Here are a small network's activations along a few directions, averaged over the inputs that share one value of a field.
Related values have similar rows: they may be neighbours, one step apart, or belong to one group.
Strong random noise was added to every row along 4 fixed directions; ignore it. To show where, here is one row again and again, with new noise each time:
 301  312  368  638 -432  309 -135  260  -59 -453 -441 -215 -567  146   18
-245 -308  190 -103 -262  199 -276  172 -290 -127 -137  -59 -225 -195  -20
-191 -290  -55  170 -382 -575 -269  181 -258  234 -121 -543 -232 -380 -113
 -53   78   94   28   -9  203 -144  -73 -305   71   22 -165   50   29 -106
-314 -361  105 -396  -14  305 -189 -178 -666   56  180 -207  282 -111 -263
  64  501   -1  274  153   98 -151   57  219  257  -67  124 -146  110  185


T, 12 values:
t9:  -57 -524 -210  301 -183 -510  190 -105 -658  259   80 -953  -13 -249 -334
t4: -447 -325 -263 -407 -114 -160  -81  265  240   14  -62  220   11 -485  -41
t1:  225  -54  -49  427 -157 -204  239  132   74   59  -73 -136 -361  235  150
t12:  341  -21   62  -49  202    1  363 -462  -39 -313 -174   85  -58  186   15
t7:  686  794  183  328  290 -253  315 -135  453    4  -14   28   73  543  176
t2:  505  566   94  443 -297  -14  384   81  644 -658 -174  173 -173  244 -110
t5:  257 -186  279  514 -414   50  306   46  -93 -533 -195  -19 -345  262  124
t8: -530 -598   78 -565 -146   22 -382  340  130  -73 -107  466 -202 -313  304
t3:  285 -134  150  520 -477  -79 -311  420  -43 -285 -405 -261 -528  -25   -6
t10:  296 -202  370  -65 -321  -73   75   14 -328 -369  -52 -443  -19   21 -221
t11:  -63 -653   89  240 -880 -682  -12  419  -76 -603 -223 -570 -279 -551 -279
t6: -398 -120 -266 -338  117  460 -223  247  418 -161 -110  518   -7 -299   93
Each value of T is a pair of two hidden parts, and every pair occurs once (4 first parts, 3 second parts).
Question: t8 and t1 share the first part; t8 and t10 share the second. Which value has the first part of t10 and the second part of t1?
Answer: t5
Question: t7 and t12 share the first part; t7 and t3 share the second. Which value has the first part of t3 and the second part of t12?
Answer: t9

U, 9 values:
u5:   -2   97  -36   73   53 -148   14    8  -82  322  174 -185   96  -10    0
u7: -314 -427  223 -398 -107  312 -416  195 -234  -55  -16  193  -53 -156   78
u6:  254   58   -4  419 -285 -596  151  238  584 -356 -333  -53 -435 -216  117
u3:  468  698  259  443   34  287  370 -185  228 -353  -46   81 -101  387   -6
u8:  -37 -393  399 -201 -258  436   96  210  133 -790 -217  462 -328  -99   80
u9: -418 -545   62 -544  -58  625 -300  274 -373  -98    8  262    7 -123    1
u2:   48 -200  -86  459 -414  -28 -178  264 -289  -68 -316 -552 -341  -50  -94
u1: -203 -108 -185 -175   55 -332 -109   -9  131  287   -2   86   31 -112  130
u4:  265  359  246  420 -182  274   22  247  570 -504 -478  503 -694  184  351
The values of U form a line.
Question: List every value one step from u6, in the order listed.
Answer: u8
Question: List every value one step from u1, in the order listed.
Answer: u5, u4
Question: List every value one step from u2, in the order listed.
Answer: u9
